These are the activations of a small neural network, seen along a few directions. Each row is one input.
In each table, some parts of the input vary, and every possible input appears once, in random order.
A made-up example of a description, with smaller parts first: line(6) and (point or ring(9) or (values(2) and ring(8))).
Shared parts are said once, and a part with two or three values counts as separate values.
(in the rows, 128 means zero)

Rows:
row 1: [116  88 220 102 191 116 116  70  62 145  51 154 140 208 104 178]
row 2: [135 127 158 100 107 174 136 157 164 145 153 127  94 107 123 113]
row 3: [116 146  77 156 117 124 154  86 147 138  99 129 120  99 148 102]
row 4: [132 119 104 123 122  85  94 165 111 116 163 118 187 129  86 136]
row 5: [129 125 102 120 124 102 106 149 112 108 180 141 156 129 110 150]
row 6: [ 93 132  77 154 135 141 165  77 164 138 119 101  84 123 181 116]
row 7: [118 157 101 157 106  78 125 126 117 155  88 105 161  95 121  80]
row 8: [142 100 186 146 177 136 123 112  58  80  37 134 102 237 113 134]
row 9: [133 119 175 116  98 136  99 187 129 132 137  91 145  76  95 102]
row 10: [144 122 149 104 110 188 146 137 177 143 159 123  73 127 163 136]
row 11: [146 137  83 121 150 142 144 131 134 121 185 157 124 149 165 187]
row 12: [145 137  93 116 142 118 131 135 130 109 180 148 138 133 130 166]
row 13: [109 174 101 167 118  97 135  92 136 129  96 143 142  92 138  92]
row 14: [133 108 165 111  95 157 117 168 150 133 144 120 125  89 113 101]
What is each input in this table made of?
Answer: values(2) or (values(3) and line(4))
Change only the values(3) part in row 11. List by row number the other rows that result.
Answer: row 6, row 10
Which other rows belong to the same alternative as row 1? List them by row number.
Answer: row 8

Rows:
row 15: [124 152  90 145 112  99 129 132 138 136 139 122 153  87 131 107]
row 16: [123 149 113 156  98  91 115 134 134 130 111 106 154  74 113  74]
row 17: [129 118 137 127 153 148 139 112 113 120 111 136 104 179 144 154]
row 18: [125 136  83 132 113 142 143 131 162 136 169 122 109 105 155 126]
row 19: [119 121 138 135 156  98 127  99  93 128  87 135 146 161 121 136]
row 20: [124 147  85 138 115 121 136 133 151 129 157 133 133  96 134 115]
row 21: [123 139 107 122 105 171 144 128 180 147 171 126  90  99 160 131]
row 22: [123 119 136 130 154 122 132 103 104 117 101 146 127 171 126 142]
row 23: [122 116 156 145 147  92 119 100  87 122  59 121 148 139 103 107]
row 24: [131 121 161 114 144 173 143 113 129 133 112 142  86 174 149 153]
row 25: [165  90 203  64 109 151  82 222 115 110 193 120 159 124  72 164]
What is each input in this table made of?
Answer: point or (values(2) and line(5))

Rows:
row 26: [129 150  69 142  96 129 126 162 169 118 190 114 126  86 141 111]
row 27: [120 116 157 151 154 105 120  90  81 112  44 132 139 167 110 115]
row 28: [132 155 115 122  86 149 137 147 181 149 171 118 117  61 141 109]
row 29: [120 146  93 122 124  68 114 139 123 140 165 143 199  80 102 131]
row 30: [133 159  80 139  91 138 130 167 172 123 186 126 125  83 139 108]
row 31: [131 139  62 138  98 128 133 151 165 123 186 101 127  80 144 109]
row 32: [128 103 183 140 147  91 108 105  73 106  42 124 146 167  87  99]
row 33: [135 162 103 124  91 149 133 160 174 141 171 133 119  70 140 103]
row 34: [137  96 170 102 166 152 125 117  96 116 117 146 111 199 121 179]
row 35: [125 144 113 126  91 144 128 137 185 157 169 109 117  56 143 109]
row 36: [130  96 160  99 163 164 135 108 111 119 120 158 107 200 128 182]
row 37: [112 137 109 127  83 142 124 133 180 163 173 102 117  56 147 107]
row 38: [143  90 201 101 158 137 110 143  80 112 100 131 141 189 101 163]
row 39: [130 126  61 139 100 121 139 147 161 136 180 101 124  65 146 108]
row 40: [137  93 190  99 166 143 121 132  84 115 109 138 120 191 108 173]
row 41: [113 126 143 151 171 108 135  78  83 119  50 132 124 171 130 128]
row 42: [116 137 125 156 171 108 148  64  92 133  57 141 115 185 149 133]
row 43: [109 133 114 151 167 117 161  58 108 138  63 152 111 187 155 137]
row 44: [148  90 218  97 147 121  98 156  71 108  88 125 152 188  89 153]
row 45: [132 164  93 134  89 144 135 166 171 131 179 133 124  78 138 103]
What is each input in this table made of?
Answer: point or line(9) or (values(2) and line(5))

Rows:
row 46: [116 164  70 152 116  99 140 112 149 137 140 139 142 104 149 106]
row 47: [139 110 157 112 148 143 122 143 106 101 126 151 124 182 109 151]
row 48: [121 116 168 106 142 124 119 106 117 143 110 144 139 136 110 144]
row 49: [110 121  92 150 160 127 152  71 118 138  96 123 104 167 166 148]
row 50: [122  96 169 108 153 122 123  99 102 148 106 121 127 154 124 158]
row 51: [124 130 154 142 126 142 131 107 124 120  82 130 107 138 128 103]
row 52: [128 108 152 146 139 141 134 100 114 125  73 106  95 155 143 117]
row 53: [129 135 157 108 133 116 124 128 120 150 122 142 157 112 110 139]
row 54: [128 155 130 149  98 118 119 142 143 128 112 113 131  97 122  84]
row 55: [133 126 109 152 101 117 116 149 140 118 130  86 128  82 115  80]
row 56: [151 107 124 116 119 125 106 182 118  94 172 108 146 120 103 139]
row 57: [123 134 150 112 110 105 109 138 132 152 141 127 169  90 108 126]
row 58: [144 133 138 116 116 129 108 174 119 108 155 135 150 137 109 138]
row 59: [150 132 145 113 138 137 123 162 107 108 138 151 139 159 110 146]
row 60: [136 133 115  86  93 233 154 158 217 157 234 132  51 103 183 166]
row 61: [120 131  47 153 114  96 141 120 144 125 154 112 136  89 142 103]
row 62: [115 164  82 150 141 114 153 100 136 136 121 155 129 126 152 123]
row 63: [125 106 134 112 113 102 104 150 127 142 157 102 164  72 102 125]
row 64: [131 152 142 144 118 132 134 130 128 125  93 130 120 116 127  97]
row 65: [105 145  96 150 151 126 151  78 132 131 109 153 115 148 150 132]
row 66: [138  91 157 111 160 142 126 137  93 102 117 126 114 200 126 161]
What is each input in this table made of?
Answer: point or (line(4) and line(5))
